These are the activations of a small neural network, seen along a few directions. Each row is one input.
In each table, some parts of the input vary, and every possible input appears once, in random order.
A made-up example of a description, with smaller parts first: one of 4 places along a line, together with either a single point or one of 9 places around a ring or (one of 3 separate values, together with one of 8 places around a ring).
Shared parts are said once, and a part with two or three values counts as separate values.
In the rows, zero is written as 128.

Other details of the inputs vary at random and push rows far along three fixed directions, the same in every table; ignore that.

Table:
r1: [108 164 126 149 144 131  50 159 214 120 113  97 102  57 101]
r2: [121 136 190  80 190 177 154 118 135 139 138 112 153 150 162]
r3: [126 130 177  82 185 158 157 120 143 135 141 126 150 177 162]
r4: [118 102 106 118 110 137  82 187 170 122  97 123  74  50  84]
r5: [117 144 202  59 209 194 161 115 145 194 139 104 194 114 112]
r6: [106 152 118 128 118 129  77 155 205 119 104  80  91  69  90]
r7: [115 121  98 169 123  25 152 133  43  85  86 144  69 208 143]
r8: [142  95 141 105 157  94 161 175 104 146 135 146  72 180 135]
r9: [153 124  94 137  51 168 138  50 151 118 165 140 187 112 142]
r10: [118 157 103 170 123 101  45 166 197  91  87 103  62  95 105]
r11: [137 137 103 145  65 190 136  67 117 141 165 121 215  99 136]
r12: [138  93 137 124 164 105 136 179  70 120 120 171 109 157 153]
r13: [147 116 194  79 214 225 167 159 135 206 171 103 180  98 136]
r14: [119 133 116 145 151  41 137 139  65 109 106 153  85 210 165]
r15: [155 119  69 194  31 124 130  54  95  80 143 143 153 127 152]
r16: [176  97  95 177  60 166 129  98 106 142 187 159 163  92 121]
r17: [104 151 115 155 125 122  63 157 176  88  90  95  60  98 103]
r18: [145 140  97 151  72 166 128  72 115 114 155 122 176 108 136]
r19: [161  82  55 167  36 168 144  87  73 106 158 175 173  92 131]
r20: [ 98 143 128 117 136 140  65 148 212 121 109  77  93  58  96]
r21: [118 136 199  66 194 165 160 128 146 185 138 118 189 147 118]
r22: [122 141 172  73 177 159 163 127 127 172 129 102 166 145 159]
r23: [137 148 137 144 159  53 138 139  70  93 115 151  95 189 166]
r24: [143  78 131 105 142  90 161 167  80 111 124 177 106 177 146]
r25: [138 138  66 194  36 109 141  62  88 103 152 172 166 126 124]
r26: [ 98 121 147 118 165  66 158 143  81 120 104 127  96 191 138]
r27: [133 134 161  84 164 122 158 125 143 160 123 123 154 159 152]
r28: [120 138 170 111 178 138 150 124  99 156 119 120 156 156 124]
r29: [140 149 107 153  66 185 135  59 126 156 158 153 210  91 111]
r30: [137  81 115 136 118  56 163 157  48 109 128 156  40 189 141]
r31: [106 147 115 137 110  87  76 165 211 108  97 105  73  94  94]
r32: [ 99 148 112 123 118 104  82 161 208 127 100  98  87  81  60]
Description of these inputs: one of 4 places along a line, together with either one of 2 separate values or one of 6 places along a line.
Question: The inputs of r5 and r29 match in every part but the place on the line of 4. If r26 is changed in the same way as r5 into r29, which row does it become?
Answer: r25
Question: Change only the choice among 2 separate values in r19. List by row number the other rows that result.
Answer: r13
Question: Change only the place on the line of 6 in r17. List by row number the other rows that result.
Answer: r7, r11, r15, r18, r28

Table:
r33: [134 113 172  88 162 144 157 130 129 158 149 144 163 139 149]
r34: [ 96 163 154  94 167 146 128 113 150 134 116  92 162 123 126]
r35: [141  91  90 164  66  80 173 104  71  92 135 154 102 187 131]
r36: [146 143 153 131 141 209 123  99 130 159 168 129 199  98 131]
r37: [112 175 161 106 170 144 131 100 142 159 130 101 177 142 129]
r38: [143 127 144 126 133 217 134  88 148 141 177 116 186  84 140]
r39: [119 110 160  82 180 119 160 150  90 151 114 132 126 154 147]
r40: [109 145 127 132 165  71  88 206 140 138  85 113  48 127 112]
r41: [120 159 126 137 137 145  64 169 185 142 119 103  99  56  84]
r42: [107 127 123 149 138  51  95 196 133 124  74 125  35 137  94]
r43: [156 129 127 119 110 188 136  91 139 139 174 150 193 109 144]
r44: [126 121  82 151  71 145 112 124 134 117 126 132 141  84 122]
r45: [116 117  79 159  38 128  85 137 170 105 108 118 107  61  56]
r46: [113 131 165 102 184 113 128 172 137 163 112 119 104 131  98]
r47: [155 115  68 167  34 143 126  91 143 115 153 158 164 101 130]
r48: [148 119  77 172  58 136  90 107 162 102 132 111 110  67 103]
r49: [142 117 130 126 140 153 152 101  70 113 139 150 157 156 164]
r50: [128 130 176  75 171 166 141 149 168 165 140 129 149 118 111]
r51: [149 101  90 181  90  81 134  99  82  72 130 176 117 183 160]
r52: [126 124 142 109 174 122 155 142  85 119 120 138 121 148 159]
r53: [113 119 130 128 122 118  92 172 180 135 112  92  77  86  90]
r54: [107 153 143 116 164  65 134 127 132 107  94 128  99 192 151]
r55: [108 149 157 106 178  96 163 108 106 122 115 107 113 197 166]
r56: [158  95  96 153  77  91 171  98  46 102 147 154 122 192 174]
Question: Describe the family of inputs behind these rows.
Answer: one of 4 separate values, together with either a single point or one of 5 places along a line
Question: The inputs of r50 and r35 match in every part but the choice among 4 separate values. If r51 is changed in the same way as r50 into r35, which row does it become?
Answer: r38
Question: Change only the place on the line of 5 in r39. List by row number the other rows that result.
Answer: r44, r45, r49, r52
Question: Which other rows agree with r46 in the choice among 4 separate values? List them by row number.
Answer: r36, r37, r40, r41, r42
